These are the activations of a small neural network, seen along a few directions. Each row is one input.
In each table, some parts of the input vary, and every possible input appears once, in random order.
A made-up example of a description, with smaller parts first: one of 6 places along a line, together with either a single point or one of 11 places around a ring or (one of 3 separate values, together with one of 8 places around a ring).
Shared parts are said once, and a part with two or three values counts as separate values.

Other details of the inputs vary at random and push rows far along three fixed directions, the same in every table; ignore that.

Table:
R1: [  6  80  -1 -41  20 -30  31 -12  49  13  36 -37 -10  27]
R2: [  35   -9  -16   48  -15  -32  -47   48 -104  -11  -17   12   53 -105]
R3: [ 64  19  26   5 -14 -33  43 -12  -6 -14   3  -8  22  -2]
R4: [ 25 -61  22  31 -31  32   6  -4 -25 -44 -45  49  16 -12]
R5: [ 64  43  30  32  21 -28  -3   7  -7 -26  -7  18  34 -34]
R6: [ 17  29 -14   8   7 -39 -24  14 -30   0  19 -26  22 -44]
R7: [-55 -38 -36   9   2   6 -50  36 -33  32   7   1 -13 -20]
R8: [ 82  72  53 -34   1 -35  85 -42  62 -25  22 -13   3  50]
R9: [ 19  32  -8  10  15 -41 -23  19 -30   7  23 -33  25 -35]
R10: [ 25  29  68  16   8  61  43 -44  78 -69 -59 103  -4  37]
R11: [-100   -5  -65  -47   12  -14  -34   27    7   74   54  -74  -41   27]
R12: [ 45   8 -26  -9 -19 -57  10  24 -50  36  26 -60  22 -28]
R13: [-57 -25 -51 -48  -5 -10  10  -2  17  59  52 -73 -43  56]
R14: [ 43   0 -21  -6 -12 -55   9  23 -42  32  22 -61  17 -45]
R15: [  40  -16  -19   62   -2  -38  -60   52  -90  -10  -20   10   47 -105]
R16: [-10 -36  16  39 -12  41 -25  -1 -25 -46 -42  73  20 -37]
R17: [-21 -40   9  37 -14  29 -35  11 -43 -28 -34  56  20 -41]
R18: [ 31  52   6 -53   6 -50  58 -18  40  40  50 -75 -16  35]
R19: [-48 -78  27  -4 -22  95  20 -42  35 -25 -60  63 -31  63]
R20: [-46 -74 -46  -3 -27  -5 -30  30 -56  52  12 -42  -8  -8]
R21: [ -3  70  -5 -37  23 -44  10 -12  32  22  54 -55 -10  22]
R22: [-108  -67  -25   -5    4   78  -37   -3   31   11  -13   46  -52   42]
R23: [  36  -14  -16   56   -8  -40  -48   63  -85    0  -26   14   47 -101]
R24: [-76  -2 -53 -32  33   0 -37  16  27  57  50 -56 -44  38]
R25: [ 82  78  43 -31   0 -31  90 -48  59 -21  19 -15   4  51]
R26: [  3  70 -16 -38  25 -36  16   3  35  33  49 -36 -19  21]
R27: [-124  -73  -39   -9   -4   69  -46    7   13   18  -13   17  -42   29]
R28: [ 45  58  15 -54   8 -39  67 -33  59  15  35 -49  -9  43]
R29: [-33 -67 -24  -4 -20   4 -17  18 -39  34  -7 -25  -7  -5]
R30: [ 29  41  -9 -48  -2 -44  50 -18  35  31  49 -61  -9  36]
R31: [117 -16  38  61 -37 -23  13  19 -82 -60 -55  44  68 -79]
R32: [ 27  34  78  17  15  66  37 -63  71 -84 -47  89   6  45]
R33: [-120  -65  -31   -7    0   73  -52   -7    4   14  -10   11  -45   40]
R34: [-94 -96 -23 -20 -21  77  -9 -11   9  31 -21   0 -53  54]
R35: [-18   5  27   2  11  49  17 -24  68 -32 -31  64 -20  35]
R36: [ 43  42  14  18  23 -16  -4   6   0 -15  -2   7  19 -17]
R37: [ -6 -36  25  50  -1  39 -34   2 -19 -39 -50  70  12 -26]
R38: [ 25  27  76  18  15  64  35 -64  77 -88 -45  93   8  39]
R39: [ 15  28 -30  10  14 -47 -35  36 -42  26  22 -39  13 -45]
Each input here is: one of 3 separate values, together with either one of 5 places along a line or (one of 2 separate values, together with one of 4 places along a line).
Question: Changing only the choice among 3 separate values turns R38 into R32. The same change can be made to R27. Which row results?
Answer: R1
Question: Change only the place on the line of 5 in R28. List by row number the other rows that result.
Answer: R4, R13, R14, R30

Table:
R40: [ 13  11 -18 -14  24 -39 -18   9  -6   8  53 -79   9 -16]
R41: [ 78  57  36   0  27   3  26 -18  27 -47  -7 -14  19  -5]
R42: [ 21  61  17  -2  24 -21  29 -27  46 -31  17  24  28  10]
R43: [-37 -24  24   7   2  33  25 -22  51  16 -18  13 -42  48]
R44: [-13  30   5   7  21  40  13 -18  33 -30 -29  53   9  21]
R45: [-113  -36  -37  -12   20   27  -42   14   -5   50    2   -8  -18   17]
R46: [-69 -28 -16 -11  15  63 -31 -16  20   0 -12  38 -54  72]
R47: [ 41  40  11 -22  12   7  36   9  33  -1  17   9  -9  27]
R48: [ -7 -40 -47  17 -25  -5 -17  38 -77   5 -34  -8  34 -54]
R49: [  4  53 -42 -21  19 -36 -23  24   8  29  18 -22  -7 -34]
R50: [-13 -10  28   1  15  38   0 -12  30  17 -13  52 -10  34]
R51: [-102  -37  -35  -20   10   22  -59   17   10   53   -3   -1  -39   -5]
R52: [-98 -21 -54  -4   2  42 -62  15 -13  32  11 -14 -30  40]
R53: [-16 -42 -13  21 -40 -18 -42  34 -90  19 -21 -26  36 -47]
R54: [-76 -14 -13 -25  11  14  -7  20   5  27  10 -22 -13  12]
R55: [ 11 -48 -35  16 -29 -10 -34  34 -93   2 -27  -7  10 -33]
R56: [ 63  42  54  16  17 -31  40   8  38 -18 -14   4   8   1]
R57: [-31   7   2   5 -18  47   5 -25   4 -15  -8  17 -17  29]
R58: [ 57  52  61  -9  12 -27  31  -9   7 -32   2  11   5   9]
R59: [-32 -11   6 -14  -2   0  -1 -11 -19  25  14 -12 -33  19]
R60: [ 39 -34  18  40 -30  -1  17  -3 -40 -57 -47  54  62 -51]
R61: [ 22  67 -10 -12  -1 -32   0  23 -13  -2  32 -47  13   0]
R62: [ 11 -76 -32  45 -29 -27 -25  40 -52  10 -19 -10  20 -40]
R63: [ 26  -6  51  55 -31  16  -6  -8 -57 -40 -46  50  43 -51]
R64: [-17 -45 -33  22 -26 -14 -39  25 -51   6   0  11   5 -83]
R65: [ 47 -48   1  54 -28  12   1  24 -32 -27 -71  36  23 -28]
R66: [ -8   7  16 -11  -2  42  27 -38  21 -24  -8  33 -42  51]
R67: [ 18  28  19 -20  10 -25  17 -10  19 -26  39  -7 -13  32]
R68: [ 20 -40  18  40 -47  10 -13  -6 -47 -51 -36  39  48 -28]
R69: [-66 -10 -52 -18   0  21  -2   8 -13  34  15 -25 -22   4]
R70: [ 51 -48  -5  29 -33  21   0  27 -59 -10 -48  45  33 -38]
R71: [  1  54  17   0   7 -12   1 -29  36 -24  31   8  13  34]
R72: [ 45  32  18  10  34 -19  -7 -32  22 -27  18 -12  26  -6]
R73: [ 18 -24  33  23 -22   9  20  -4 -30 -31 -60  42  47 -34]
R74: [ 38 -33  44  21 -26   4   5  -7 -48 -33 -53  44  22 -16]
R75: [ 47  21  17  -6  -3 -12  44 -23  23   1  34  17   3   7]
R76: [ -6 -34 -41  22 -41  -6 -42  38 -91   7 -22 -24  30 -42]
R77: [ 22  26 -35   0  16 -45   0  53   0  30  24 -59 -13  -7]
R78: [ 29  39 -37 -13  21 -26  -9  30 -10  47  34 -20   3   0]
R79: [ 30  70  17 -17  17  -1  48  -5  39 -34   2   7  14  12]
R80: [  9  28  -8  -7  41 -38 -33   1 -13  39  27 -71  12 -19]
R81: [ 23  36 -38  12  27 -43 -12  36   7  36  15 -36  -8  -2]
R82: [ 16  63  40   8   9 -15  -1 -18  12 -12   1  10  24  11]
R83: [-43  -2  -4 -23  -6   2  -3  -5  14  32   3  -5 -29 -18]
R84: [-41 -26 -42 -14  12  32 -23 -10  -9  32  15 -54 -32   9]
R85: [ 41  17  15  17   9 -35  24  13  35 -21  15  -7   2   3]
R86: [ 21  40 -30  -8  42 -19 -27   2  -6  22  23 -59   7  -9]
R87: [ 28  29 -19 -39 -13 -61  20   0  19  13  32 -37   6 -25]
R88: [ 39 -41 -24  25 -12   3 -27  14 -70  -8 -38 -29  36 -55]
R89: [-13 -37  25 -15   0  37   6 -36  20  -3 -32 -14  -3  28]
R90: [-66 -31  -6  -7  14  19 -44   0 -11  28   1   7 -36  39]
R91: [ 20  -1  15   2  -7  47  36 -21  21  -6 -12  48 -16  23]
R92: [-24  -8 -35 -37 -17   7   0   5  15  17 -12 -12 -23   0]
R93: [ 54  44  23  -5  19 -16  27 -19  44  -8  29  33  13  24]
R94: [ 45  60  42   5  -7 -22  24 -16  23 -54  23   7  31   8]
R95: [-46 -41 -25 -11   8  23 -18 -27   6  18  32 -43 -23  15]
R96: [ 14  53  -1 -32   9  -7  17   8  43 -12   6  -1 -17  -8]
R97: [ 16  37 -28 -25  12 -43  -9  35 -32  17  40 -53 -17   3]
R98: [ 22   1 -28 -29   6 -45   2 -11  -5  23  43 -89  13  -2]
R99: [-39 -20  30 -12  15  57  11 -54  41   3 -11  -6 -29  40]
R100: [-42 -15   3  -8  16  22 -15 -29  31 -15  16  32 -34  61]
R101: [-45 -21   8   4   4  40 -21 -24  52 -29 -21  71 -18   7]
R102: [ 19  40 -11 -26   5 -54   3  19  20   0  41 -27   1 -37]
R103: [ 44  47  59 -15  32  -1  29 -30  45 -26   2 -22   8  13]
R104: [  3 -11  29   5  -8  19  22 -42  13 -38   5  41 -21  30]
R105: [ 45  19  14 -24 -11 -39  33 -24   4 -20  22 -10   5  25]
R106: [  9  58  17 -14   0 -43   0  17 -11  10  32 -49  16  -4]
R107: [ 13 -18  28  -1   0  31  23  -8  37 -27   7  50  -4  27]
R108: [-26   0  -9 -13 -10  40   8 -17  29  -6 -18  32 -33  -4]
R109: [-53 -43  16  24  18  44 -18  -5  45  12 -39  41 -33  46]
R110: [-17  23 -39 -18   2 -47  13   5 -14  30  56 -51  11 -21]
R111: [ 16  20   0 -26  11 -32   8  35  -7  47  39 -37  -2  -3]
R112: [-71 -55 -16  14  15  41 -22  -9  60   7  -6  31 -43  63]
R113: [-17 -12 -29  10   0   8   8  11  13  27   0 -18 -36  17]
R114: [-72 -35 -22   3 -23  28 -22 -15 -10   7  26  -7 -20  21]
R115: [-13  26 -25 -20  11 -41   9  22   0   6  48 -42  14 -15]
R116: [-13 -22  31  -4  -6  42  26 -22  20  18  -7  38 -21  27]
R117: [ 23 -37  27  20 -34   4  -8   8 -32 -24 -67  49  28 -66]
R118: [ -9  34 -12 -35   8 -50 -11  35   2  36  27 -48 -10 -40]
R119: [-19 -36   2  21  -6  17  17 -16  37  -5  -1  18 -28  28]
R120: [ 15 -75 -38  19 -34 -19 -26  42 -77  27   5  -3  31 -48]
R121: [-21   8  36   1   1  31  38 -34  22 -15 -23  38   3   8]
R122: [ 50 -41  38  21 -28  13  18   5 -32  -8 -48  52  34 -24]
R123: [ 57 -44  41  58 -26  -4  10  15 -31 -25 -74  42  37 -39]
Question: What do these inputs look like to the network?
Answer: one of 3 separate values, together with one of 4 places along a line, together with either a single point or one of 6 places along a line
Question: Changing only the place on the line of 4 turns R48 into R79. The same change can be made to R87. Which row results?
Answer: R102
Question: Changing only the place on the line of 4 turns R42 into R60. The same change can be made to R93. Which row results?
Answer: R120
Question: Change only the place on the line of 4 in R104. List by row number the other rows that result.
Answer: R67, R100, R105
Question: Change only the choice among 3 separate values in R65. List by row number the other rows that result.
Answer: R62, R123
Question: Change only the place on the line of 4 in R59. List by row number the other rows that result.
Answer: R58, R74, R90
Question: Which other rows agree with R116 in the place on the line of 4 and the choice among 3 separate values? List them by row number.
Answer: R43, R59, R63, R83, R99, R121
Question: Start at R96 and move only the place on the line of 6, one step at a time. The first step leads to R79. Which rows follow, in order?
Answer: R61, R97, R47, R77
